Each row below holds a small network's activations on one record, seen along a few directions.
After each row come some of the record's fields: Rur, Kod, Gumot, Sefer, Rivub, Buf.
Not every record has every field; a missing one is written absent.
Other fields move the rows too, some of them a lot.
In the rows, zero is written as 500.
Strong random noise was added to every row along 4 fixed directions; ignore it. To show where, here is one row again and again, with new noise each time:
[462 667 699 687 459 645 390 505 403 678 406 485 568 638 592 408 579 427
 572]
[397 605 588 609 505 551 503 455 441 636 364 442 514 551 468 550 530 463
 473]
[414 564 537 626 493 495 495 466 478 656 331 498 519 549 457 529 578 461
 505]
[379 650 626 261 406 592 514 453 578 310 462 537 429 541 426 427 319 545
 376]
[464 409 536 662 426 384 433 458 411 642 279 762 446 504 652 488 764 458
 594]
[439 578 548 469 413 502 457 492 581 504 373 608 498 574 456 393 511 492
 510]

[465 469 534 759 564 419 577 553 291 738 446 367 478 510 564 654 406 339
 601] | Rur=f2 Kod=b1 Gumot=v2 Sefer=y2 Rivub=e5 Buf=t1
[446 479 526 600 595 541 562 453 400 662 465 271 427 440 501 772 479 388
 357] | Rur=f1 Kod=absent Gumot=v2 Sefer=y1 Rivub=e7 Buf=t1
[436 527 486 520 516 410 461 669 591 566 460 501 571 565 299 285 433 445
 676] | Rur=f2 Kod=b2 Gumot=v2 Sefer=y1 Rivub=e4 Buf=t2
[438 629 512 344 527 608 536 493 508 284 605 466 491 394 478 523 468 606
 469] | Rur=f2 Kod=b2 Gumot=absent Sefer=absent Rivub=e6 Buf=t2
[510 573 257 636 631 514 614 450 684 693 411 252 741 571 206 621 701 547
 435] | Rur=f1 Kod=absent Gumot=v1 Sefer=y2 Rivub=e6 Buf=t1
[331 470 638 521 533 477 522 508 306 424 537 516 483 351 541 493 718 553
 515] | Rur=f1 Kod=absent Gumot=v2 Sefer=y2 Rivub=e6 Buf=t2
[389 355 595 712 521 391 498 495 130 668 419 554 466 411 714 620 884 532
 591] | Rur=f2 Kod=b2 Gumot=v2 Sefer=y2 Rivub=e3 Buf=t1
[605 387 423 519 497 417 549 510 490 527 508 550 453 381 531 640 525 532
 430] | Rur=f1 Kod=absent Gumot=absent Sefer=absent Rivub=e1 Buf=t1
[497 525 520 701 631 534 584 408 389 736 386 234 460 606 524 740 299 409
 360] | Rur=f1 Kod=absent Gumot=v1 Sefer=y1 Rivub=e5 Buf=t1
[571 658 594 405 386 598 431 668 787 484 571 586 649 653 382 137 422 439
 648] | Rur=f1 Kod=absent Gumot=v2 Sefer=y2 Rivub=e4 Buf=t2
[527 582 375 495 541 617 495 434 623 473 375 531 495 546 396 517 559 564
 417] | Rur=f2 Kod=b1 Gumot=absent Sefer=absent Rivub=e6 Buf=t2
[593 711 464 629 516 600 381 576 625 718 502 375 746 620 429 415 538 379
 603] | Rur=f2 Kod=b1 Gumot=v1 Sefer=y1 Rivub=e7 Buf=t1
[394 344 470 480 524 276 520 536 406 451 376 495 350 367 483 571 459 409
 502] | Rur=f2 Kod=b2 Gumot=v2 Sefer=y1 Rivub=e7 Buf=t1
[607 584 402 598 493 689 407 455 672 533 443 615 544 651 539 398 628 542
 477] | Rur=f1 Kod=absent Gumot=absent Sefer=absent Rivub=e6 Buf=t2
[404 301 233 427 515 265 547 424 716 460 120 630 340 438 165 496 471 514
 391] | Rur=f2 Kod=b1 Gumot=v2 Sefer=y1 Rivub=e4 Buf=t2
[455 510 554 474 507 679 576 391 314 480 552 337 491 453 592 715 417 548
 414] | Rur=f2 Kod=b1 Gumot=v1 Sefer=y2 Rivub=e3 Buf=t1
[401 521 417 452 535 500 575 433 527 425 489 528 557 350 285 634 755 665
 334] | Rur=f1 Kod=absent Gumot=v1 Sefer=y2 Rivub=e1 Buf=t2
[511 468 352 214 383 325 486 551 856 231 611 632 540 465 323 356 336 543
 446] | Rur=f1 Kod=absent Gumot=v1 Sefer=y1 Rivub=e7 Buf=t1
[493 533 356 350 437 413 449 594 741 476 506 592 610 521 385 420 464 474
 505] | Rur=f2 Kod=b2 Gumot=v1 Sefer=y1 Rivub=e7 Buf=t1
[585 210 426 368 267 291 471 505 546 379 379 855 381 451 643 366 528 529
 606] | Rur=f2 Kod=b1 Gumot=v1 Sefer=y2 Rivub=e3 Buf=t1
[373 536 726 680 601 660 400 478 200 635 473 366 466 504 627 502 514 398
 560] | Rur=f2 Kod=b1 Gumot=v2 Sefer=y1 Rivub=e6 Buf=t2
[495 281  98 479 473 127 619 541 787 490 419 613 486 413 286 596 648 485
 470] | Rur=f1 Kod=absent Gumot=v2 Sefer=y2 Rivub=e7 Buf=t1
[532 502 498 718 555 597 483 380 427 656 346 489 359 590 562 666 525 505
 342] | Rur=f1 Kod=absent Gumot=absent Sefer=absent Rivub=e5 Buf=t2
[575 567 404 558 485 425 522 580 628 609 592 408 712 465 365 506 707 555
 613] | Rur=f1 Kod=absent Gumot=v1 Sefer=y2 Rivub=e1 Buf=t1
[705 370 238 766 478 350 441 544 537 803 360 691 571 555 620 551 813 481
 618] | Rur=absent Kod=absent Gumot=absent Sefer=absent Rivub=e2 Buf=t1
[584 602 477 572 491 585 468 555 668 525 533 435 710 647 401 349 341 490
 569] | Rur=f1 Kod=absent Gumot=v1 Sefer=y2 Rivub=e4 Buf=t2
[746 590 364 504 516 677 528 439 595 538 560 433 509 745 660 590 266 468
 340] | Rur=f1 Kod=absent Gumot=absent Sefer=absent Rivub=e2 Buf=t1
[678 518 263 650 401 439 449 592 839 631 576 488 742 637 408 378 569 422
 673] | Rur=f1 Kod=absent Gumot=v1 Sefer=y2 Rivub=e7 Buf=t1
[555 363 428 456 465 411 570 498 535 450 568 514 470 494 418 463 384 462
 449] | Rur=f1 Kod=absent Gumot=v2 Sefer=y2 Rivub=e1 Buf=t1
[480 334 296 201 425 329 548 360 568 203 416 841 275 292 413 615 630 699
 387] | Rur=f2 Kod=b1 Gumot=absent Sefer=absent Rivub=e1 Buf=t1
[396 538 776 745 578 564 408 537 144 657 453 484 500 461 641 468 634 421
 603] | Rur=f2 Kod=b2 Gumot=v2 Sefer=y1 Rivub=e4 Buf=t2
[629 679 528 683 567 748 366 538 629 755 541 305 706 774 466 406 525 385
 585] | Rur=f1 Kod=absent Gumot=v2 Sefer=y1 Rivub=e6 Buf=t1
[476 597 456 638 584 474 526 554 479 604 558 242 581 486 485 607 390 412
 479] | Rur=f1 Kod=absent Gumot=v1 Sefer=absent Rivub=e7 Buf=t1
[540 487 484 440 558 481 475 548 508 526 472 553 556 516 447 404 575 499
 530] | Rur=f2 Kod=b2 Gumot=v2 Sefer=y1 Rivub=e6 Buf=t1
[432 561 628 436 472 569 450 468 405 359 445 545 365 398 566 424 501 526
 478] | Rur=f2 Kod=b1 Gumot=absent Sefer=absent Rivub=e4 Buf=t2
[426 794 745 434 458 810 326 449 522 455 566 330 635 638 421 317 464 484
 369] | Rur=f2 Kod=b1 Gumot=v1 Sefer=y1 Rivub=e7 Buf=t1
[324 666 709 310 453 583 529 559 401 320 707 232 577 511 428 518 289 563
 499] | Rur=f2 Kod=b2 Gumot=v1 Sefer=y2 Rivub=e5 Buf=t1
[570 409 369 733 559 371 598 516 556 766 423 270 507 590 353 536 283 354
 577] | Rur=f1 Kod=absent Gumot=v2 Sefer=y2 Rivub=e3 Buf=t1

Which values does each new row have?
[513 377 331 236 506 287 794 564 579 334 698 429 479 308 432 658 211 525
 542] | Rur=f1 Kod=absent Gumot=v2 Sefer=y2 Rivub=e3 Buf=t1
[437 495 384 673 660 567 667 363 406 583 411 313 546 419 483 862 640 568
 314] | Rur=f1 Kod=absent Gumot=v1 Sefer=y2 Rivub=e6 Buf=t2
[411 637 398 442 556 494 625 568 646 473 626 326 735 451 283 506 466 570
 497] | Rur=f1 Kod=absent Gumot=v1 Sefer=y2 Rivub=e6 Buf=t2
[659 358 547 659 481 379 391 478 318 650 466 727 443 446 774 441 674 367
 702] | Rur=f2 Kod=b1 Gumot=v2 Sefer=y1 Rivub=e1 Buf=t1
[597 449 453 840 548 441 294 622 559 767 449 533 728 596 572 292 776 450
 756] | Rur=f1 Kod=absent Gumot=v1 Sefer=y1 Rivub=e6 Buf=t2
[480 508 490 507 497 372 556 488 597 536 488 457 480 454 275 428 560 493
 524] | Rur=f1 Kod=absent Gumot=v2 Sefer=y2 Rivub=e1 Buf=t1
[644 617 558 499 453 758 299 503 526 539 594 588 620 650 679 383 524 486
 532] | Rur=f2 Kod=b1 Gumot=v1 Sefer=y1 Rivub=e6 Buf=t1
[648 490 455 745 537 618 437 454 518 657 344 591 493 581 620 491 610 465
 472] | Rur=f1 Kod=absent Gumot=absent Sefer=absent Rivub=e4 Buf=t2
[412 367 542 595 459 358 466 510 373 514 430 634 456 395 524 486 613 457
 668] | Rur=f2 Kod=b1 Gumot=v2 Sefer=y2 Rivub=e4 Buf=t2
[640 642 625 460 430 755 389 427 478 362 627 532 418 624 780 445 422 461
 389] | Rur=f1 Kod=absent Gumot=absent Sefer=absent Rivub=e7 Buf=t1
[527 363 293 373 472 342 585 473 667 351 492 539 535 431 423 671 471 508
 442] | Rur=f1 Kod=absent Gumot=v1 Sefer=y2 Rivub=e7 Buf=t1
[565 423 405 463 473 397 565 529 565 446 503 470 438 473 392 501 438 505
 495] | Rur=f1 Kod=absent Gumot=v2 Sefer=y2 Rivub=e1 Buf=t1
[535 535 417 488 524 485 539 525 516 448 567 452 499 443 546 658 402 489
 417] | Rur=f1 Kod=absent Gumot=absent Sefer=absent Rivub=e7 Buf=t1
[457 512 575 618 462 400 450 649 513 613 535 651 623 465 464 327 706 454
 700] | Rur=f1 Kod=absent Gumot=v2 Sefer=y2 Rivub=e4 Buf=t2
[603 507 465 660 458 516 426 430 539 591 372 608 532 668 618 520 716 505
 476] | Rur=f1 Kod=absent Gumot=v1 Sefer=y2 Rivub=e5 Buf=t1
[375 441 554 466 465 507 534 418 515 403 442 509 484 446 453 542 564 522
 460] | Rur=f1 Kod=absent Gumot=v1 Sefer=y2 Rivub=e4 Buf=t2
[463 631 418 542 486 531 535 558 616 578 493 359 595 640 269 385 263 368
 458] | Rur=f2 Kod=b1 Gumot=v2 Sefer=y2 Rivub=e7 Buf=t1
[533 492 534 644 461 524 471 493 378 687 409 452 441 509 571 476 430 464
 490] | Rur=f2 Kod=b1 Gumot=absent Sefer=absent Rivub=e3 Buf=t1
[560 691 818 274 380 767 428 478 374 265 624 477 349 557 697 316 155 529
 389] | Rur=f2 Kod=b1 Gumot=absent Sefer=absent Rivub=e3 Buf=t1
